A small network was shown many inputs. Here are its activations along a few directions, one row for each input.
In each table, some parts of the input vary, and every possible input appears once, in random order.
Descriptions start from the smaller parts, as in this example, which fits no table here: one of 2 separate values, together with either a single point or one of 9 places along a line or (one of 5 places around a ring, together with one of 6 places along a line).
Shared parts are said once, and a part with two or three values counts as separate values.

Other details of the inputs shift rows strongly along two fixed directions, in all tables alike. That doesn't count.

Rows:
r1: [ 27  -1  17   9  16 -20  -5  -8 -12  -5 -10  -2  -4   1]
r2: [ 24   4   8  17  18   3 -10  -5 -10  -4 -18  -9  -5  20]
r3: [ 13  -4   9  16  13 -11  -6 -10 -10  -7 -16 -14  -9   8]
r4: [ 20  -4  10  13   3 -13  -3   3  -7   0  -6   5  -1   8]
r5: [ 9 -4  3  4  1 -2  1  3  0  1  2 -2  0 -4]
r6: [-11  20  -9 -23   5  33  -1  -3   8   5   3   2   4   0]
r7: [-13   4  -3 -11  -2   2   0  -5   2  -1   1   2   1  -7]
r8: [-41  -8  -9  -8 -24 -19   2  -5   2  -3  12   9   3 -14]
r9: [ -1  13 -10 -15   2  33   3   7  11   6   7  -1   5   0]
r10: [  9 -10   8   4   1 -18   6  -3  -2  -4  -5  -6  -8  -6]
r11: [-22 -17   4   2 -16 -40   4 -10  -6  -8   3   0  -6 -17]
r12: [-29  10 -15 -23  -7  24   4  -2  12   4  12   0   4 -12]
r13: [-6 -1 -5 12  0  4 -7 -1 -4 -1 -6 -6 -1 11]
r14: [ -9   4  -4 -10  -1   5   1  -3   2  -1   7  -1   3 -10]
r15: [ -5 -19  10  10 -11 -38   6  -2  -5  -6  -6   3  -9  -2]
r16: [ 27  -5  16  12   9 -18   0  -2  -7  -3 -14   1  -7  11]
r17: [ 29  27   0  -5  23  39 -11   6  -1   8  -1   8  12  20]
r18: [  5 -14   8  14  -8 -27   2   2  -5  -2  -3   5  -5   2]
r19: [-6 -9 -1  2 -9 -8  6  3  3  0  6 -2 -3 -9]
r20: [-13 -14   5   5 -13 -30   4  -4  -3  -4  -1   4  -6  -5]
r21: [-19   7 -11 -17  -4  15   2  -2   7   2   8   0   4 -12]
r22: [-37  -3  -9  -9 -18 -13   0  -5   0  -1  12   9   5 -12]
r23: [15  6  0  1  6 15 -3  7  2  4  1  3  5  6]
r24: [ 20  31  -4 -18  26  48  -8   0   4   7   2   0  10   7]
r25: [ 21 -10  14  19   1 -27  -3   1 -11  -3  -5   5  -2   6]
r26: [ -5 -18   5  12 -14 -31   5   2  -3  -3  -2   4  -5  -2]
r27: [19  0  4  7  5  5  0  7  0  3 -1  1 -1  7]
r28: [ 17  -2  12   1  10  -9   3  -3  -3  -3 -11  -3  -7   4]
r29: [29 14  4 -1 17 23 -4  5  0  4 -1 -1  5  8]
r30: [ -4  -8  -2   3 -10  -7   6   6   4   1   4   1  -1  -3]
r31: [  1 -11  -1  18   0  -8  -2  -2  -5  -4  -5 -14  -5   1]
r32: [-33  10 -19 -20 -14  27   4   7  14   7  12  10   9   1]
r33: [-25 -16  -5   9 -10 -19   1  -9  -3  -8  -2 -15  -7 -11]
r34: [22  2  4  4  8 12  2  9  3  4 -3  1  0 11]
r35: [21  5  6 -4 14 11  3  1  2  0 -7 -5 -4  5]
r36: [-30  11 -19 -20  -9  26   0   3  10   6  20   4  12 -13]
r37: [21 12 -4 10 18 31 -9  4 -1  3 -8 -9  2 19]
r38: [-30  11 -14 -26  -7  22   4  -3  12   3   7   2   4  -8]
r39: [18  3 10  5  8 -5 -4 -2 -6 -1 -8  5 -1  8]
r40: [20 -2  6  3  7  5  5  6  2  1 -3 -4 -3  4]
r41: [-12  -7  -4   3 -10 -11   0   3  -1   1  11   4   5  -9]
r42: [-31  -8 -12  -4 -22  -7   3   4   5   1  17   6   6 -13]
Each input here is: one of 6 places around a ring, together with either a single point or one of 6 places along a line.
The inputs of r26 and r38 match in every part but the place on the ring of 6. If r17 is changed in the same way as r26 into r38, which row does it become?
> r1
The inputs of r5 and r21 match in every part but the place on the ring of 6. If r36 is changed in the same way as r5 into r21, which row does it become?
> r24
A walk changes only the place on the ring of 6. It starts at r19 and steps to r27. List the rest of the walk in order.
> r18, r20, r6, r12
Change only the place on the ring of 6 in r3. List by row number the other rows that result.
> r2, r13, r31, r33, r37

Rows:
r43: [-18  23 -16 -30   4  44   1   0  14   7   9   2   8  -4]
r44: [  1 -19  12  11  -4 -40   5  -9  -8  -9  -6  -6 -11 -10]
r45: [-34   0 -16  -2 -15   8  -3  -1   3   0   7  -2   3  -2]
r46: [ -9  15 -15 -11   0  39  -2   9  11   8   8   2   8   7]
r47: [  1 -12   2  15  -6 -17   1   2  -4  -3  -2  -3  -3   3]
r48: [ 50   8  18   4  28   9  -1   0  -4   0 -13  -6  -4   9]
r49: [-58  -6 -17 -16 -24  -8   3 -12   5  -4  11  -3   0 -21]
r50: [ -9 -16   9  -6 -20 -42  11   2   0  -1  12  17  -1 -20]
r51: [ 35  14  11   1  27  16  -6  -5  -5  -1 -16  -5  -2  13]
r52: [ 29 -13  15  30  11 -24  -6  -1 -14  -5 -15  -8  -8  14]
r53: [  3  35 -11 -24  23  58  -9  -4   7   6  -2  -2   9  11]
r54: [ 37  10   7  14  21  17  -9   4  -6   2 -14  -4   0  22]
r55: [ 14 -31  14  30 -10 -49   6   4  -9  -7  -5  -5 -10  -5]
r56: [-42  -8 -14 -16 -36 -11   9  12  11   6  27  24  11 -17]
The inputs of r52 and r53 match in every part but one. If r46 is changed in the same way as r52 into r53, which row does it become?
> r43
What is each input in this table made of?
> one of 2 separate values, together with either a single point or one of 6 places along a line

Rows:
r57: [-8  7 -5 -6 -5 14 -1  7  6  4  0 11  5 11]
r58: [ 10  10   9 -12  10   3   2  -5  -2  -1  -6   4  -3   2]
r59: [-19  16 -10 -21  -7  22  -2   2   5   6   8  18   9   3]
r60: [-16  10  -7  -7   1  15  -6  -7  -1  -1  -3   0   1   8]
r61: [ -7 -22   3  10  -8 -23   8  -3   1  -5  -5 -12 -12 -10]
r62: [ 18  18   3   1  22  18 -10  -9  -5  -1 -10  -7   2   8]
r63: [ 26   4   5  17  19   5 -11   1 -10   0  -4  -5   4  13]
r64: [ -5   4  -3  -4   4  12  -1  -4   2   0 -11  -7  -3   6]
r65: [ -5 -15   3  10 -13 -29   0   3  -5   0  11   6   1 -13]
r66: [-13  -5  -5   6  -6  -5   0   0  -1  -1  -5   0  -2  10]
r67: [  8  10   2   2   4   2 -10   1  -3   2   3  10   7   6]
r68: [-14 -11   6   7 -16 -31  -1  -3  -6  -3   0  11  -1   0]
r69: [-33  -4 -16  -6 -24   8   6   9  12   6  14   7   6  -3]
r70: [-21 -10  -6  -8 -12  -2  10   0   9   1   5  -7  -7 -13]
r71: [-14   6  -2 -13  -1  -6   4  -6   2  -3   7   4   2 -16]
r72: [-32   1 -10  -3 -11  -3  -3  -5  -3  -2   3   5   2   2]
r73: [-22  11 -17  -9   0  28  -8  -1   4   1  11  -6   9  -3]
r74: [26  4 10  4  9  2  0  8 -1  2 -9 10 -2 15]
r75: [-25  16 -17 -10  -1  23  -9  -3   0   3   9   4  11   3]
r76: [ 15  10  -1   9  11  15 -10   5  -5   4   3   1   8  10]
r77: [ 20  11   2   0  23  20  -6  -5  -1   0  -4 -10   2   0]
r78: [  0 -20   6  10  -7 -26   9  -2  -1  -7   1 -11 -10 -16]
r79: [-42  -1 -14 -15 -13  -3   0 -13   3  -4   9  -2   3 -21]
r80: [  0   4  -1  -8   8  13   2  -4   4  -1 -11  -6  -4   4]
r81: [18 10  2 -5 10 11 -2  4  2  6  8  6 10 -1]
r82: [ 18 -17  17   7  -2 -36   9   0  -6  -5 -11   2 -11   0]
r83: [22 15  6 -7 13  8 -4 -1 -2  4  1 11  8  4]
r84: [-21  12 -11 -25  -1  27   4  -2  12   4   1  -1   0  -3]
r85: [12  3  3 -7  6 12  9  5  7  3 -1 -4 -5  0]
r86: [ -3 -18   8   3 -14 -35   8   1  -1  -3  -3   8  -6  -4]
r87: [31  2  9  2 13  6  6  5  0  0 -3 -6 -3  0]
r88: [ 10 -21  10  19 -12 -33   8   8  -2  -1  -1   4  -9  -1]
r89: [-12  -4  -6 -12 -13   2  11   6  11   5   9   2  -2  -8]
r90: [ -5 -11  -4  13  -6  -5   1   4   0   0  -2  -6  -3   8]
r91: [  0  -1   6  -3   4 -14   0 -12  -4  -5  -1  -3  -4 -11]
r92: [ 13 -14  20   8  -3 -40   3  -4 -10  -5  -8  10  -6   0]
r93: [-22  -5 -15   4 -18   5   1   7   5   2  12   0   7  -3]
r94: [-12  11 -11  -7  -5  22  -3   6   5   5   0   6   5  14]
r95: [ -4 -21   3  13  -6 -24   7  -3  -1  -8  -2 -13  -9 -15]
r96: [ 31   2   7  12  18  12  -3   1  -2   1 -16 -14  -7  14]
r97: [-12 -22  -1  15 -12 -25   4  -3  -3  -7  -1 -14  -8 -13]
r98: [16  7  3 -8  8  7  0  3  0  3  7  2  5 -6]
r99: [-26  14 -10 -22   0  23  -2 -10   6   0   0   0   1  -3]
r100: [-10 -18   8   0 -11 -34  12  -3   0  -7  -4   0 -11 -11]
r101: [ -8 -16  -4  18 -10 -14   1   3  -4  -4   2  -7  -1  -1]
r102: [-17   8 -19  -6  -3  34  -3   4   8   2   8  -8   6   2]
r103: [ 34  -9  12  17   3 -10   1  10  -5   1  -2   2  -3   4]
r104: [ 7 14  2  1  7 13 -8  0 -4  2 -6  8  4 18]
r105: [-31  -7 -11   0 -10  -7  -2  -6  -1  -4   8 -10   1 -18]
r106: [ -8 -14   3   1  -4 -21   3  -7  -3  -4   5  -8  -4 -19]
r107: [50  3 14  5 19  9  2  9 -3  3 -7 -3 -2  7]
r108: [ 10  14   7 -13  15  14  -1  -9   0   0  -9   0  -3   5]
r109: [11  4 -3  6 -2 14 -2 10  4  5  6  3  7  7]
r110: [  5 -12  10  21   2 -33  -7 -11 -13  -9  -8  -7  -6   0]
r111: [ -2  17  -7  -2   4  17 -11   0  -2   3   5   7   9   9]
r112: [  3   1  -5   6   4  17  -2   3   4   0  -4 -10  -3  11]
r113: [-27  -4 -14 -14 -21   6   9   8  12   5  19   6   8 -15]
r114: [-34   4  -8 -26 -16   0   6  -3   7   1  10  11   4 -12]
r115: [37  1 12  5 11  4  4  9  1  6 -6  2 -2 11]
r116: [33  4 13  2 19  0  0 -1 -5  0 -3 -4 -1 -3]
r117: [ 11   9   0   2  12  19  -6  -1   0  -1 -14  -6  -3  19]
r118: [ 18   7  11   5  17   2  -7 -10 -10  -3 -18  -6  -5  11]
r119: [ -2  -8   5   7  -9 -28  -3  -1  -6  -2   4  12   0  -8]
r120: [  4  18  -3 -20   7  17  -2  -2   3   4   7   8   8  -4]
r121: [  4 -17   5  23  -9 -22   3   6  -3  -2  -3  -2  -6   6]
r122: [14  8  1  6  7 10 -8  7 -2  4  6  5  9  5]
What is each input in this table made of?
> one of 6 places around a ring, together with one of 11 places around a ring
The inputs of r78 and r106 match in every part but the place on the ring of 6. If r87 is changed in the same way as r78 into r106, which row does it become?
> r116
The inputs of r68 and r69 match in every part but the place on the ring of 6. If r99 is changed in the same way as r68 into r69, which row does it become?
> r61
A walk changes only the place on the ring of 11. It starts at r110 and steps to r75. List the rest of the walk in order.
> r111, r67, r119, r83, r120, r71, r91, r79, r62
